Each row below holds a small network's activations on one input, seen along a few directions.
In each table, some parts of the input vary, and every possible input appears once, in random order.
A made-up example of a description, with smaller parts first: one of 8 places around a ring, together with either a single point or one of 9 places around a ring or (one of 3 separate values, together with one of 4 places along a line).
Shared parts are said once, and a part with two or three values counts as separate values.

Other details of the inputs shift rows strongly along two fixed directions, in all tables alike. That doesn't count.

Table:
row 1: [-13.4  48.3 -55.1 -31.0  19.7  -3.0  14.1 -19.0  55.7  68.4   9.7]
row 2: [  4.1 -19.3  15.6  -3.1  21.3  -2.7   8.4  17.1  -4.9  -7.0 -14.2]
row 3: [ 20.6  -1.3   1.1  -2.5  33.0  11.3  26.2   9.7  21.9  30.9 -12.3]
row 4: [-16.3 -13.7  24.3  20.0 -15.9   2.9 -15.1  -5.2 -36.3 -38.1   2.0]
row 5: [-27.8 -16.2  -5.5 -13.2 -34.7 -33.8 -50.5   1.0 -27.1 -33.0  15.8]
row 6: [ 40.7 -20.3  41.3  32.5  31.6  23.9  49.7  11.6  -4.9   5.9 -14.4]
row 7: [-11.0  59.7 -47.8  -9.3  -0.9  22.6  12.7 -45.6  37.6  68.8  20.6]
row 8: [ -1.9  21.0 -26.8 -22.4  14.4  -4.6  -1.1   0.7  17.1  23.5   6.9]
row 9: [-18.9 -11.1   0.4 -14.6   0.2  -6.0 -14.9  10.8  -0.4 -12.3   4.1]
row 10: [-26.3   6.3 -27.2 -21.4 -24.8 -21.3 -41.0  10.5  14.2 -17.3  15.7]
row 11: [ 10.4 -15.0  14.1   2.1  33.1  19.5  35.6  10.7  21.5  30.7 -17.8]
row 12: [-26.5   2.5 -22.6 -21.0 -19.9 -14.8 -40.8   6.9   9.8 -21.7  16.9]
row 13: [ 42.5 -23.9  41.1  30.9  26.2  24.3  49.6  10.6  -8.3   0.5 -22.0]
row 14: [  3.2  -8.3  25.7  16.9  -5.7  16.8   5.1 -11.2 -14.1  -7.7  -5.2]
row 15: [ 11.9  57.8 -57.6 -21.1  -4.3  16.7  18.7 -26.7  44.2  65.7  23.7]
row 16: [-26.8  12.1 -31.8 -22.4 -24.1 -29.7 -43.0   8.8  17.8 -17.2  15.7]
row 17: [ -2.9  43.4 -57.5 -35.8  14.8  10.4   6.6 -18.9  53.8  69.3  13.6]
row 18: [ 12.3  16.4   9.0  13.1   7.6  15.4  26.4 -18.9  14.0  32.3 -13.1]
row 19: [  6.0 -20.6  21.8  17.7 -27.6   4.2  -8.3   6.7 -23.0 -33.9 -11.4]
row 20: [-10.4 -10.0  19.1  27.4 -20.1  -6.5 -12.8  -0.4 -22.1 -30.4  -5.1]
row 21: [ -1.1  44.1 -58.2 -32.6  12.3   6.7   9.5 -14.3  55.9  71.4  10.2]
row 22: [ 38.5 -19.8  37.7  25.5  32.5  36.6  47.5   6.1  -6.2   8.1  -5.4]
row 23: [19.0 23.2 -9.6  5.9 19.5  7.9 30.2 -9.3 14.9 28.3  6.8]
row 24: [ 10.8 -11.8  26.5  12.9  -0.1   9.3  13.5  -4.6 -26.9 -22.7 -18.1]
row 25: [ -5.5   1.7 -14.4 -12.2   0.7 -19.2 -19.4  14.5   3.6  -9.4   3.1]
row 26: [11.8 10.1 -6.7  4.4 -9.3  6.2  4.8  3.4  5.6  4.7 16.0]
row 27: [  8.9 -17.4  17.4  16.6 -18.2 -16.3 -13.5  13.2 -30.0 -53.5  -3.0]
row 28: [  3.7 -23.3  18.8   5.8  21.5   0.5  17.2  18.3   8.8   0.3 -16.5]
row 29: [-23.2 -12.7 -15.3  -7.5 -45.4 -36.9 -49.1   6.2 -12.9 -20.5  14.4]
row 30: [  8.9 -24.9  53.5  25.8  10.5  11.7  19.2  -0.4 -35.4 -26.6 -24.4]
row 31: [ -5.4  -4.4  25.0  23.1   5.1   8.4  12.2  -9.2 -25.5 -12.9 -10.5]
row 32: [-22.7  -4.9  -2.2  -5.8 -51.8 -16.6 -51.7  -4.2 -35.7 -60.4  13.0]
row 33: [ 27.3 -36.1  43.1  26.2  44.8   4.4  48.2   3.0 -11.4  24.3 -33.8]
row 34: [-24.5   1.5 -22.6 -25.6 -18.2 -21.0 -42.5   9.5  -1.3 -22.1  14.5]
row 35: [ 27.0 -45.0  55.8  26.8  10.1  20.4  19.2  18.3 -44.4 -48.8 -11.1]
row 36: [  9.7   5.1  -6.5 -14.0  26.8  12.6  12.1   3.4  13.2  23.2  -1.5]
row 37: [ -8.3  63.2 -41.3 -23.5   2.3  19.4  12.8 -48.4  35.2  68.3  17.5]
row 38: [ 14.7 -22.5  49.2  32.9  13.6   8.8  24.2   0.5 -23.5 -17.7 -29.1]
row 39: [-21.4  -4.4  -5.4 -14.6   1.1 -15.0 -12.3  11.1   1.5  -9.7   2.7]
row 40: [ 16.5 -45.8  40.9  25.1  14.3  -8.9  16.0  14.6 -19.6  -6.8 -23.9]
row 41: [-32.5  13.6 -28.4 -28.2 -17.8 -27.5 -40.9   5.1   6.7 -20.4  17.0]
row 42: [-16.3  -2.5  -8.5  -2.1 -52.7 -10.8 -47.1  -4.5 -23.4 -46.6  14.6]
row 43: [ 20.5  14.8   1.9   8.9  14.9  15.5  34.4 -19.3   9.9  26.8 -19.5]
row 44: [-30.2  -4.9 -13.7 -14.9 -31.0 -43.7 -45.3  -0.1 -22.8 -24.2  13.3]
row 45: [  7.6  -9.5  27.6  20.3  -8.0  13.3  10.4  -3.6 -11.3  -3.1 -12.0]
row 46: [ 5.5 20.8 -9.0 -3.6  2.6 -1.8  6.7 -4.3 -4.5  1.6 16.6]
row 47: [ -9.2  20.6 -27.9 -17.6  14.0  -7.0   1.4  -3.8  30.6  24.4   3.4]
row 48: [-11.3   1.3 -17.1  -6.1 -48.1 -15.1 -46.3   4.6 -21.1 -47.6  28.1]
row 49: [ 9.0  7.2  3.0  0.2  1.1  8.7  4.3 -1.8 -9.7 -6.3 18.7]
row 50: [ -3.3  -3.2  18.2  27.5   3.7   3.3  10.8  -8.7 -16.5  -9.0 -13.0]
row 51: [  4.6   1.5 -12.6  -8.2  14.7  -3.4   5.8  10.6  23.0  19.4  -7.0]
row 52: [ -0.9  -4.3  18.9  25.8  -5.7  14.6  11.1  -6.4 -11.0  -0.7  -7.7]
row 53: [ -4.2  19.2 -31.5 -19.3  12.2 -10.0  -0.7  -1.0  27.3  27.5   1.8]
row 54: [ 12.3 -21.1  12.6   0.1  16.6   9.5   3.0  18.1  -2.6  -7.0  -6.3]
row 55: [  9.3 -11.6   2.7  -0.7  14.1   7.9  15.8 -10.0   5.0  34.8  -3.6]
row 56: [-15.5   4.7 -29.2 -19.5 -23.7 -22.2 -42.8  15.4   4.6 -17.1  16.3]
row 57: [-29.0   6.0 -21.1 -26.4 -16.0 -17.2 -39.3   4.6   4.9 -21.0  17.0]
row 58: [  8.1 -13.6  11.5  -0.6  34.1  22.9  31.0   5.7  21.1  28.8 -12.4]
row 59: [-17.5   4.4 -12.7  -8.7 -45.7 -30.6 -48.6   6.8 -33.8 -61.0  22.2]
row 60: [ 38.8 -27.1  48.4  35.2  24.9  29.2  52.5   1.5  -9.0   6.0 -37.3]
Each input here is: one of 6 places around a ring, together with either a single point or one of 4 places along a line or one of 5 places along a line.
- The inputs of row 41 and row 10 match in every part but the place on the ring of 6. If row 46 is changed in the same way as row 41 into row 10, which row does it become? => row 26
- The inputs of row 6 and row 22 match in every part but the place on the ring of 6. If row 16 is changed in the same way as row 6 into row 22, which row does it become? => row 12
- Change only the place on the line of 4 in row 41. List by row number the other rows that result. => row 2, row 8, row 39
- A walk changes only the place on the line of 5. It starts at row 49 and steps to row 35. List the rest of the walk in order. => row 32, row 37, row 4
- A walk changes only the place on the ring of 6. It starts at row 21 and steps to row 17. List the rest of the walk in order. => row 34, row 2, row 53, row 51
- Which other rows agree with row 33 in the place on the ring of 6? List them by row number. => row 1, row 23, row 25, row 27, row 38, row 43, row 47, row 50, row 53

Table:
row 61: [-18.7 -12.6 -12.1 -24.9  -3.0 -39.4 -41.5  31.7  -1.6 -28.7  18.7]
row 62: [ -6.1  22.9 -25.9  -1.3 -29.7 -20.9 -37.9  -0.5 -26.5 -37.6  31.5]
row 63: [-20.5  16.5 -20.7  -5.7 -33.7  -7.1 -36.4  -5.3 -24.0 -41.3  35.3]
row 64: [ -6.8  18.6 -35.0 -34.3  25.6   6.4   4.6   7.1  33.9  21.6   3.3]
row 65: [-21.4 -24.9  31.6  28.8 -18.6  -6.5 -14.4  -2.0 -18.9 -16.7 -23.4]
row 66: [  2.4   0.8  22.4  12.8 -16.1  10.1  -1.4   4.3 -22.5 -50.9  11.3]
row 67: [ 22.2  42.6 -41.6 -19.4   4.7  17.6  33.7 -34.7  39.1  85.8   8.3]
row 68: [-24.0 -19.4  12.0   5.4 -30.5 -13.9 -35.7 -10.3 -16.3 -17.7  -9.8]
row 69: [-22.5 -13.6 -26.7 -24.8 -25.1 -42.0 -48.9  28.7  12.8 -15.7  20.4]
row 70: [44.1 -1.5 13.5 25.8 27.4 23.5 52.0 -4.3 -4.2 21.7 -3.1]
row 71: [-23.1   3.0   5.4  13.6 -11.9 -33.8 -23.6   0.0 -25.0 -29.3  -8.5]
row 72: [-28.7  12.7 -18.3   7.3 -38.2 -47.4 -35.8  -5.7 -10.8 -22.6   4.3]
row 73: [ 11.1  20.9 -41.0 -28.5  22.0  -6.7   9.6   8.5  41.5  34.5   1.3]
row 74: [ 11.5 -14.9  45.2  25.9  -4.6  31.7  13.7   4.6 -20.5 -40.9  -5.1]
row 75: [ 28.2 -39.8  46.0  31.2  25.1  11.7  44.8  -3.3  -9.6  17.3 -41.3]
row 76: [-31.7  35.5 -22.4  -9.3   2.5  -8.0   1.1 -27.6  12.8  25.6   2.1]
row 77: [-11.9   9.0 -31.5 -28.8  12.5  -2.0  -9.1   7.6  45.1  46.2  11.1]
row 78: [ 28.5  -4.8  39.3  27.1   6.1  13.1  20.1  12.0 -27.4 -43.4  -6.9]
row 79: [ 10.1  47.4 -27.9  -2.0 -17.8  29.9   9.7 -29.8  36.2  41.6  14.4]
row 80: [-11.0 -10.0 -25.9 -20.2 -24.2 -26.8 -40.0  30.8  12.7 -31.0   1.2]
row 81: [-26.0  17.7 -25.3  -2.0 -42.1   5.2 -41.9 -10.7 -12.4 -26.6  34.6]
row 82: [-28.2 -12.9 -17.7 -29.0  -5.8 -31.7 -42.3  25.4   4.2 -24.4  23.0]
row 83: [ 20.5 -27.9  18.2   0.3  38.4  26.6  26.2  25.2  21.9  11.9 -31.5]
row 84: [-29.6  29.2 -23.3 -18.9  -1.1   5.3  -6.5 -38.3  20.0  38.0   4.4]
row 85: [  9.6 -25.7  17.1  -5.8  41.2  25.7  25.9  24.3  14.4   4.6 -23.0]
row 86: [ 32.4 -36.6  51.7  21.4  19.5  39.1  37.6  -1.6 -18.2  15.7 -24.9]
row 87: [ -1.2 -28.9  47.2  14.5  30.8   9.6  25.8  -6.3 -24.8 -10.7 -26.0]
row 88: [ 35.5 -23.3  44.9  16.3  36.4  16.8  39.6   7.2 -35.1  -6.0 -19.2]
row 89: [ 20.4 -31.0  24.8  -2.1  43.3   4.5  20.2  36.7  -3.5 -20.7 -25.9]
row 90: [ -7.6  42.1 -37.1   1.3  -2.8  -5.9  22.7 -31.7  40.6  71.3 -10.4]
row 91: [ -5.1 -18.4  25.1  -4.1  -4.2   2.8  -3.4   2.9 -39.4 -34.8   3.3]
row 92: [ -0.7  48.6 -31.7 -17.6  28.7  -4.5  19.9 -35.4  23.6  60.1  -3.4]
row 93: [-32.5   5.9 -13.0 -21.0 -39.9  -4.8 -44.7 -11.5 -21.4 -25.9  24.7]
row 94: [ -0.1  21.4 -22.4  -5.3   4.1 -17.6   8.5 -24.3  13.8  36.6  -2.8]
row 95: [ 26.9  49.5 -33.1  -0.7  -9.6  23.4  26.9 -25.6  41.8  50.6  11.2]
row 96: [ 18.9 -24.1  16.0  28.4 -25.5   3.1  -5.7   9.1 -25.7 -31.8   2.2]
row 97: [ 11.6   8.5   1.6  13.0 -36.4 -12.8 -16.3   5.6 -14.9 -44.4  14.6]
row 98: [-24.4 -29.6   2.9 -16.6  -0.5 -17.3 -34.6  30.1   2.3 -24.5  12.1]
row 99: [  3.6   7.8 -29.6 -23.1  18.2 -19.4   3.5  12.2  34.6  34.7  15.3]
row 100: [ -5.6  -9.2  36.9  25.6  33.6  28.4  42.1 -15.3   1.7  30.2 -30.5]
row 101: [  6.9 -24.5  21.8  26.7 -24.9  18.5 -15.2   6.0 -27.7 -31.5   4.8]
row 102: [ 42.9 -27.2  38.7  20.1  26.1  15.3  47.2   4.2 -22.8   9.0 -17.7]
- Describe the family of inputs behind these rows. => one of 6 places around a ring, together with either one of 2 separate values or one of 5 places along a line
- The inputs of row 97 and row 79 match in every part but the place on the ring of 6. If row 94 is changed in the same way as row 97 into row 79, which row does it become? => row 68
- The inputs of row 65 and row 100 match in every part but the place on the ring of 6. If row 86 is changed in the same way as row 65 into row 100, which row does it become? => row 93
- A walk changes only the place on the ring of 6. It starts at row 85 and steps to row 64. List the rest of the walk in order. => row 89, row 73, row 80, row 83
- Change only the place on the line of 5 in row 96. List by row number the other rows that result. => row 67, row 75, row 90, row 95
- Change only the choice among 2 separate values in row 73. List by row number the other rows that result. => row 99
- Change only the choice among 2 separate values in row 80. List by row number the other rows that result. => row 69
